Each row below holds a small network's activations on one input, seen along a few directions.
In each table, some parts of the input vary, and every possible input appears once, in random order.
Descriptions start from the smaller parts, as in this example, which fits no table here: one of 2 separate values, together with either a single point or one of 11 places along a line or (one of 6 places along a line, together with one of 8 places around a ring).
Shared parts are said once, and a part with two or three values counts as separate values.

A family of inputs:
row 1: [-29  -3  34 -34   7  -2 -17   9   3   4 -20]
row 2: [ 15   3 -39  31   7  19 -13  -9  34 -56  25]
row 3: [-26  27   9 -15  10   9  -3  -7  19 -18 -24]
row 4: [ -9 -12 -11  19   7  -1 -26  -2   3 -32  27]
row 5: [ -7 -22   4   6   7  -9 -36   2  -7 -16  32]
row 6: [ 34  40 -36  21 -28  29  39 -11   5 -21  -5]
row 7: [ 22  33 -27  14 -26  23  32  -7 -12  -7   0]
row 8: [  9 -10  -1   0  10 -26  14  -1   5  34  -4]
row 9: [-14  35  -6 -11  13  21   4 -11  32 -30 -22]
row 10: [-18 -58  38  -8   7 -16 -50  12 -32   7  32]
row 11: [ 10  27 -12  11 -26  11  24  -1 -25   4  -3]
row 12: [ -2 -43  33 -11  11 -31   1  13 -18  57  -1]
row 13: [ 18   6 -31  16  11  -7  30 -11  28   7  -8]
row 14: [  7 -29  11  -6  10 -30  11  12  -3  39  -5]
row 15: [ -9 -43  16  -1   6 -13 -40  13 -17 -12  29]
row 16: [ -1  43 -17  -4  12  28  11 -14  48 -43 -27]
row 17: [ 11  -2  12  -7 -27   2   9  16 -43  26  -1]
row 18: [-38 -18  55 -40   6  -4 -28   9 -12  23 -16]
row 19: [  3  -5 -28  24   8  12 -19  -6  17 -43  29]
row 20: [  2 -16  32 -13 -25   0  -3  16 -58  45   2]
row 21: [ 30  13 -42  22   9  -2  36 -16  44  -6 -13]
row 22: [ 12  17   1  -1 -26   5  13   3 -34  21   2]
row 23: [-25  17  22 -27   9   2 -13  -3  11  -2 -18]
row 24: [  7   0 -15  13  10 -20  23  -6  15  18 -10]
Question: Describe the family of inputs behind these rows.
Answer: one of 4 separate values, together with one of 6 places along a line
Question: The inputs of row 21 and row 24 match in every part but the place on the line of 6. If row 6 is changed in the same way as row 21 into row 24, which row does it become?
Answer: row 11
Question: A walk changes only the place on the line of 6. It starts at row 2 and steps to row 19. List the rest of the walk in order.
Answer: row 4, row 5, row 15, row 10
Question: Change only the place on the line of 6 in row 3. List by row number the other rows that result.
Answer: row 1, row 9, row 16, row 18, row 23
